Each row below holds a small network's activations on one input, seen along a few directions.
Each table varies a few parts of the input and shows all the possible inputs, shuffled.
Descriptions start from the smaller parts, as in this example, which fits no table here: one of 3 separate values, together with either a single point or one of 9 places along a line or (one of 5 places around a ring, together with one of 6 places along a line).
Shared parts are said once, and a part with two or three values counts as separate values.
(in the rows, 128 means zero)

Other details of the inputs shift rows strongly along three fixed directions, in all tables alike. That doesn't count.

Rows:
r1: [ 80 151 113 181 125 159 108 130  94  64  68]
r2: [134 153  86 112 109 151 109 146  86  11  98]
r3: [ 19 153 165 204  95 138 166 140 108 171 114]
r4: [103 107  92 148 116 169  83 128 101  18 122]
r5: [ 92 170 111 178 115 160  99 124 113  62  62]
r6: [141  83 111  82 181 163 147  91 174 140 112]
r7: [ 54 200 143 164  95  92 150 158  79 175 123]
r8: [ 64 121 105  93 169 216 136  99 157  84  71]
r9: [147  69  80 110 165 182 146 109 157  55 110]
r10: [181  65 141 120 138 111 139 124 156 166 211]
r11: [ 64 209 140 172 106 108 181 137  79 174  73]
r12: [147  91 176 130 119  83 126 128 144 212 193]
r13: [200  67 114 132 149 107 102 127 127  83 168]
r14: [105 170 135  66 157 142 183 103 157 175  93]
r15: [148  94 154 150 159 106 177 122 152 201 167]
r16: [ 30 173 169 184  91 133 125 135 104 179  93]
r17: [172 104 115 182  87 103  55 154  74  53 167]
r18: [ 93 163 125  65 170 137 180 116 161 174  95]
r19: [142 104 130  73 168 170 123 103 174 147 117]
r20: [134  80 120  85 176 181 161 106 182 133 137]
r21: [123 146  78 112 121 144 107 160  89  13 102]
r22: [216  74 108 130 139 109  93 127 125  94 147]
r23: [191 115 146  60 107  82 127 134 143 159 185]
r24: [200 109 147 106 121 102  89 114 167 175 183]
r25: [125 190 172 200  62  34 141 169  50 203 177]
r26: [193 102 157  97 109 100  86 120 175 170 176]
r27: [175 147 151 223  91  59 105 148  89 170 141]
r28: [128 147 149 100 148 154 128 103 179 189 108]
r29: [ 73 163 105  49 176 170 189 104 170 161  60]
r30: [168 119 102 132  75  76  78 181  74  30 168]
Each input here is: one of 5 places along a line, together with either one of 2 separate values or one of 4 places along a line.
Q: Changing only the place on the line of 5 turns r27 into r26. The same change can be made to r9. Which row results?
A: r3
Q: List by row number the other rows that have the place on the line of 5 in common with r1.
A: r5, r13, r14, r15, r18

Rows:
r31: [110 151 132 116 139 140 150 117 148 153 101]
r32: [184 112 134  89 144 112 135 113 158 167 151]
r33: [ 93 135 119 177 125 160 120 130 111  90  98]
r34: [163 107 116 123 122 109 119 140 108  98 153]
r35: [ 83 157 146 147 120 120 164 130 110 176 116]
r36: [ 64 129 129 102 163 182 141 100 147 131  74]
r37: [127 151 144 136 127 112 142 123 124 177 123]
r38: [128 106 126 182 114 116 112 139 103 103 141]
r39: [134 115 126 182 120 120 108 135 107 106 144]
r40: [102 150 135 179  85 115 112 144  88 108 121]
r41: [ 81 158 156 151 108 122 146 130 129 177 115]
r42: [ 98 158 111 140 125 145 118 132 107  91  89]
r43: [196  98 121 109 117 117  96 129 139  94 169]
r44: [160 109 126 124 109 112  97 136 118 104 153]
r45: [137 115 127 182 120 122 111 137 107 106 141]
r46: [117  90  94 107 149 186 112 109 153  53 102]
r47: [111 141 153 141 108 113 138 128 131 173 134]
r48: [136 107 127 182 114 118 112 143 103 105 135]
r49: [ 61 150 125  87 141 178 134 111 156 132  84]
r50: [108 150 129 101 145 146 143 110 145 158 100]
r51: [104 111 117  88 170 196 142  94 181 124  98]
r52: [160 114 115 124 125 102 104 145 115  99 138]
r53: [ 83 167 144 147 132 118 156 139 112 176 121]
r54: [ 87 147 122 153 102 144 118 137 115  86 100]
r55: [124 113 107  38 172 170 135 101 183 123  98]
r56: [196  99 111 111 130 109 110 137 116  91 171]
r57: [139  93 141 126 146 123 134 113 156 169 152]
r58: [111 157 125 182 101 115 133 147  78 104 124]
r59: [ 90 162 148 161 113 108 154 132 114 177 104]
r60: [143 142 120 164 109 109 116 147 103  94 123]
r61: [137 139 131 165  96 113 106 145 105 100 141]
r62: [113 137 140 126 134 107 150 137 120 170 138]
r63: [103 123 131 194 112 126 120 142  98 108 119]
r64: [112 140 153 132 112 116 134 124 129 178 134]
r65: [ 93 143 102 110 125 186 115 118 144  56  86]
r66: [172 111 142  83 138 121 119 114 160 170 165]
r67: [170  98 127 138 140 118  98 130 111 101 149]
r68: [112 129 107 125 129 133 123 143 109  81 119]
r69: [111 151 151 131 125 115 128 132 132 178 139]
r70: [197  93 114 104 125 104 105 130 127  98 153]
r71: [ 83 147 120 136 111 149 110 133 112  91 100]
r72: [197  99 112 114 127 109 113 135 116  92 170]
r73: [122 102 113 143 133 155 116 125 130  85 113]
r74: [151 128 139 119 134 112 153 126 136 166 153]
r75: [112 148 149 122 128 121 129 127 137 179 137]
r76: [177  82 136 105 158 127 130 108 169 166 170]
r77: [152 123 141 117 128 102 141 123 138 172 138]
r78: [144 132 147 119 120 119 128 120 142 167 149]
r79: [139 132 124 164 103  99 118 148  99 101 125]
r80: [119 146 141 135 131 118 160 130 129 166 134]
r81: [117 149 143 133 134 113 151 133 119 175 139]
r82: [176 114 133  82 155 107 128 122 158 168 153]
r83: [ 74 160 154 144 116 118 135 135 122 180 118]
r84: [120 120  91  83 144 167 111 118 140  57  88]
r85: [ 75 143 138 145 147 169 152 111 146 163  92]
r86: [102 140 128 102 142 145 154 115 157 148  94]
r87: [172 100 135  94 140 105 150 126 152 159 164]
r88: [171 101 135  93 138 107 148 121 147 163 164]
r89: [152 113  86  70 154 166 101 119 148  50 106]
r90: [111 140 143 130 131 108 153 135 119 175 137]
r91: [166 107 118 137 113 103 125 143 108  95 155]
r92: [ 93 145 104 115 119 183 108 116 127  60  88]
r93: [137 135 116 146 122 113 119 150  95  96 141]
r94: [119 148 143 144 127 112 159 135 125 165 136]
r95: [170 114 143  91 137 114 117 121 155 168 168]
r96: [138 133 122 158 106 101 111 145  91 104 125]
r97: [122 107 104  44 167 180 157 101 187 108 106]
r98: [148 139 122 160 108 107 117 141 101 104 127]
Q: Describe the family of inputs behind these rows.
A: one of 2 separate values, together with either a single point or one of 6 places along a line or (one of 3 separate values, together with one of 9 places along a line)
Q: Changing only the choice among 2 separate values turns r50 into r96. The same change can be made to r93. Which row results?
A: r62
Q: Changing only the choice among 2 separate values turns r61 into r41. The same change can be made to r76. Which row results?
A: r38
Q: Change only the choice among 3 separate values in r87. List by row number the other rows that result.
A: r41, r79
Q: Change only the place on the line of 9 in r64. List by row number the other rows that result.
A: r40, r41, r44, r47, r49, r54, r71, r83
